These are the activations of a small neural network, seen along a few directions. Each row is one input.
In each table, some parts of the input vary, and every possible input appears once, in random order.
A made-up example of a description, with smaller parts first: one of 8 places around a ring, together with either a single point or (one of 2 separate values, together with one of 4 places along a line) or one of 9 places along a line.
Shared parts are said once, and a part with two or three values counts as separate values.
In the rows, 128 means zero.

Other details of the inputs shift rows strongly along two fixed directions, in all tables alike. That doesn't count.

Rows:
r1: [135  99 125 209 102 125  90 114 102 140 159]
r2: [110 120 130  86 120 139 153 124 137 126  95]
r3: [ 97 163 128  92 165  80 124 128 162 156 141]
r4: [124 154 132  83 113 146 129 138 119 140 112]
r5: [123  98 118 171 128 120 115 116 127 142 157]
r6: [153  98 141 222 109 129 118 121 116 101 142]
r7: [140 127 113  83 142 146 153 125 130 112 115]
r8: [153  99 115 208 121 135 105 118 112 119 168]
r9: [142 117 101  95  75 198 123 125  76 136 114]
r10: [148 116 138 186 128 120 126 125 133 104 131]
r11: [117 142 135 142 168  96 154 135 162 134 156]
r12: [122 112 115  94 129 148 157 121 123 134 111]
r13: [125 162 123  36 128 145 125 137 125 118  96]
r14: [131 104 116 177 133 120 117 118 125 146 154]
r15: [113 160 138  47 128 149 156 146 131 132  87]
r16: [148 100 101 124  93 192 131 123  94 139 129]
r17: [111 147 151 146 158  93 149 143 164 125 142]
r18: [146 123 145 181 122 116 108 136 126 107 126]
r19: [163  99 118 157  59 184  95 122  70 110 114]
r20: [112 127 131  90 124 139 156 124 132 125  95]
r21: [ 97 167 149  93 159  77 124 136 156 145 131]
r22: [126 161 123 132 166  87 108 134 154 129 154]
r23: [104 144 138  43 126 136 148 138 126 129  82]
r24: [138  80 107 123  91 173 144 114  99 131 109]
r25: [105 134 156 151 143  78 123 139 152 135 128]
r26: [157 105  89  88 100 195 127 119  93 118 110]
r27: [121 161 133 129 166  91 110 130 152 130 161]
r28: [131 142 133 139 176  89 146 128 164 123 151]
r29: [103 151 149 132 145  74 113 131 153 145 140]
r30: [145 128 150 182 121 117 114 131 124 113 129]
Description of these inputs: one of 5 places along a line, together with one of 6 places around a ring.
Changing only the place on the line of 5 turns r6 into r20. The same change can be made to r27. Which row results? -> r1
Which other rows does r30 become when the place on the line of 5 takes its other values? List them by row number. -> r15, r18, r23, r25
Which other rows does r18 become when the place on the ring of 6 takes its other values? List them by row number. -> r7, r10, r13, r22, r26

Rows:
r31: [113 134 142  55 138 108 122 133 139 142  94]
r32: [107  83 138 177 134  94 140 114 152 124 122]
r33: [145 132 151 184 143 117 138 133 117 101 132]
r34: [125 121 133 181 143  93 110 154 145 132 179]
r35: [106 186 142  54 147 127 139 139 154 101  94]
r36: [ 97 156 123  44 181 134 159 150 136 134 129]
r37: [173  95  80 119  83 206 106 103  72 127 100]
r38: [102 175 134  52 161 125 176 130 135 155 114]
r39: [157 102 109 122  45 194 137 122  75 143 105]
r40: [116 105 131 186 121 123 160 117 155 146 135]
r41: [146 131 167 189 151  93 136 137 139 104 152]
r42: [124 179 141  54 161 123 143 150 153 117  82]
r43: [148 119 126 179 168  92 127 110 140 128 183]
r44: [111 134  96  44 177 127 176 111 182 129 113]
r45: [109 127 144 180 136 105  94 141 150 126 183]
r46: [127  98 152 165 131  95 124 118 114 128 142]
r47: [135 116 112 130  46 207 120 107  72 136 101]
r48: [130 149 101  60 174 134 155 112 127 129 128]
r49: [154 130 158 174 126 113 111 143 139 112 125]
r50: [132 158  89  61 157 123 140 122 137 130 122]
r51: [128 143 114 184 152  96  94 104 146 123 171]
r52: [128 107 139 163 115  84 109 128 124 129 135]
r53: [159  94  91 113  64 203 103  93  84 113 123]
r54: [141 107 121 124  39 204 120 109  80 137 110]
r55: [133 112 136 167 135 123  99 151 135 140 159]
r56: [168 108 110 133  62 197 130 132  71  93  79]
r57: [133  53  94 128  75 222 149 127  98 117 105]
r58: [105 122 141 171 118  97  93 114 122 121 129]
r59: [120 122 147 185 146  72  94 128 134 139 130]
r60: [105 121 157 176 125  71  91 117 145 125 151]
r61: [156 119 106 164 134 105 114 117 134 127 165]
r62: [151 110  99 130  51 198 137 120  66 142  96]
r63: [ 99 164 111  45 165 124 144 159 147 135 123]
r64: [122 117 130 171 124  86 110 127 117 128 126]
r65: [150  74 112 114  78 216 134 133  64 122 127]
r66: [101 164 121  44 173 131 131 158 152 145 116]
r67: [147 138 153 188 133  84 122 146 148 104 145]
r68: [132 106 145 188 135 117 154 130 162  97 120]
r69: [115 116 150 187 157  73 121 119 122 129 146]
r70: [131 140 154 187 133  90 115 133 149 163 156]
r71: [108 129 128 174 130 128  95 138 129 123 162]
r72: [139 148 109  52 156 129 127 122 150 141 122]
r73: [112 178 152  45 141 123 140 140 163 103 103]
r74: [113 171 130  72 142 129 144 136 140 164 103]
r75: [108 166 143  45 155 121 176 131 144 156 124]
What is each input in this table made of? -> one of 5 separate values, together with either a single point or (one of 2 separate values, together with one of 4 places along a line)
Changing only the choice among 5 separate values turns r52 into r67. The same change can be made to r46. Which row results? -> r41
Changing only the choice among 5 separate values turns r60 into r53. The same change can be made to r31. Which row results? -> r72
Which other rows does r75 become when the choice among 2 separate values takes its other values? List them by row number. -> r38
